Each row below holds a small network's activations on one input, seen along a few directions.
Each table varies a few parts of the input and shows all the possible inputs, shuffled.
A made-up example of a description, with smaller parts first: one of 5 places around a ring, together with either a single point or one of 11 places around a ring or (one of 3 separate values, together with one of 6 places along a line).
Shared parts are said once, and a part with two or three values counts as separate values.
In the rows, zero is written as 128.

Other details of the inputs shift rows strongly along two fixed directions, in all tables alike. That doesn't count.

A family of inputs:
x1: [157 150 114 124 108 114 141 125 132 117  95 153]
x2: [ 89 113 111 119 153 140 123 145 113 149 157  63]
x3: [209  57 146 153 110 104 139  51  89 163  82  43]
x4: [132 107 100  97 151 148 114 120 108 144 150  70]
x5: [133 139 155 154 125 112 117 136 136 101 127 164]
x6: [130 109 101 108 140 146 115 125 109 147 165  67]
x7: [140 131 151 132 112 120 140 125 151 104  98 155]
x8: [136 153 124 134 113 115 145 116 141 122  93 156]
x9: [ 14 154 108  75 178 181 106 201 176 127 233 171]
x10: [139 147 126 131 110 128 132  97 128 129 110 164]
x11: [108 150  99 130 148 126 106 161 124 114 164 142]
x12: [ 76 128 102 103 167 156 129 151 140 149 196  74]
x13: [122 157 126 142 104 129 127 124 124 134 123 165]
x14: [147 129 139 130 120 122 148 111 144 127 109 160]
x15: [135 152 127 139 102 124 133 104 128 134 127 160]
x16: [132 129 142 134 114 115 138 128 128 126  95 165]
x17: [139 132 137 133 116 114 146 124 149 122  97 161]
x18: [125 159 111 117 115 139 119 142 123 121 124 177]
x19: [151 122 159 150  94 124 127 115 123 118 104 151]
x20: [126 161 106 133 137 120 112 145 127 102 129 182]
x21: [109 143 153 135 106 125 131 153 142 107 128 170]
x22: [128 155 127 145 139 111 119 122 125 117 111 165]
x23: [118 135 139 141 107 115 137 140 133 127 119 165]
x24: [ 91 120 105  99 173 155 129 135 135 146 170  73]
x25: [132 132 141 144 103 123 129 127 127 135 118 166]
x26: [161  99 105 108 147 135 133 106 106 144 124  51]
x27: [173  65 156 138 128 116 133  92  96 134  76  49]
x28: [109 163 110 120 112 127 127 164 126 121 142 161]
x29: [ 88 154 128 124 124 129 138 166 168 120 154 176]
x30: [ 92 128  92  92 161 155 123 163 134 140 197  76]
x31: [167 123 147 155 128  94 126 102 119 121  84 158]
x32: [104 109 112 113 158 153 113 129 108 151 142  73]
x33: [143 133 157 146 132 111 117 124 133 100 107 164]
x34: [146 132 154 145 100 115 143 127 149 108 106 149]
x35: [147 129 153 131 115 128 144 114 147 108 109 157]
x36: [138 101 117 130 141 122 137 111 116 154 124  39]
x37: [123  91 141 121 147 145 131 128 135 132 158  61]
x38: [143 130 156 140  98 126 131 111 137 115 124 161]
x39: [130 140 136 137 110 122 145 127 150 127 134 167]
x40: [113 141 148 118 119 144 122 130 151 106 138 180]
x41: [216  72 117 143 116 101 144  76  83 153  73  10]
x42: [100 107 113 110 161 140 123 135 109 148 136  61]
x43: [166 125 147 167 117  90 127 107 119 123  97 154]
x44: [ 80 103 134 100 165 167 105 159 132 130 170  90]
x45: [115  83 128 112 160 147 115 129 112 155 141  68]
x46: [147 145 116 124 108 117 133 130 112 120  96 153]
x47: [140 152 128 162 121 103 123 116 121 120 113 158]
x48: [ 87 156 100 106 131 153 110 174 129 130 177 146]
Each input here is: one of 2 separate values, together with one of 4 places along a line, together with either a single point or one of 5 places around a ring.
The inputs of x34 and x7 match in every part but the choice among 2 separate values. If x19 is changed in the same way as x34 into x7, which row does it become?
> x44
The inputs of x31 and x43 match in every part but the choice among 2 separate values. If x40 is changed in the same way as x31 into x43, which row does it become?
> x38
List by row number the other rows that have the choice among 2 separate values and the place on the line of 4 in common with x43.
> x3, x23, x25, x29, x39
Start at x44 and move only the place on the line of 4, one step at a time. The first step leads to x45. Which rows follow, in order?
> x32, x18
List by row number the other rows that have the choice among 2 separate values and the place on the line of 4 in common with x18.
> x1, x4, x20, x26, x46

A family of inputs:
x49: [115 199  94 127 108 126 120 146 133 112 146 226]
x50: [ 99 130  98 116 159 147  99 142 112 146 187 102]
x51: [121  73 155 131 173 129 115 128 125 128 141  47]
x52: [106 151  63  91 154 146 112 157 104 139 163  99]
x53: [124  92 121 112 169 128 123 144 121 125 120  45]
x54: [199 118 107 123  93 121 156  70  96 148  64  88]
x55: [211  74 160 164 124  88 140  69 102 123  46  63]
x56: [135 116 174 132  94 135 142 116 151 118 113 176]
x57: [ 53 143 134 132 167 139  89 191 135 117 187 160]
x58: [ 91 104 128  89 159 161 139 147 161 133 167  91]
x59: [ 93 136  87 112 179 122 105 176 112 124 143  96]
x60: [135 161 152 141  69 133 138 107 141 123 114 220]
x61: [140 147 168 135  86 125 153 114 169 107 103 220]
x62: [141 187 129 162  41  97 188 132 168 128 115 196]
x63: [ 84 133 117 100 141 165 124 136 144 146 183 119]
x64: [121 175 115 116  97 141 146 121 149 125 130 197]
x65: [124 125 178 153 115 118 122 137 142  99 114 175]
x66: [125  86 129 144 180 116  99 129  97 141 140  52]
x67: [216  87 133 175 133  73 126  69  73 134  46  67]
x68: [ 94 125 114 121 146 151  93 147 110 147 187 111]
x69: [161 124 131 114 102 126 160 110 143 123  82 139]
Describe the family of inputs behind these rows.
> either a single point or (one of 4 places along a line, together with one of 5 places around a ring)
Start at x54 and move only the place on the ring of 5, one step at a time. The first step leads to x69. Which rows follow, in order?
> x53, x59, x52
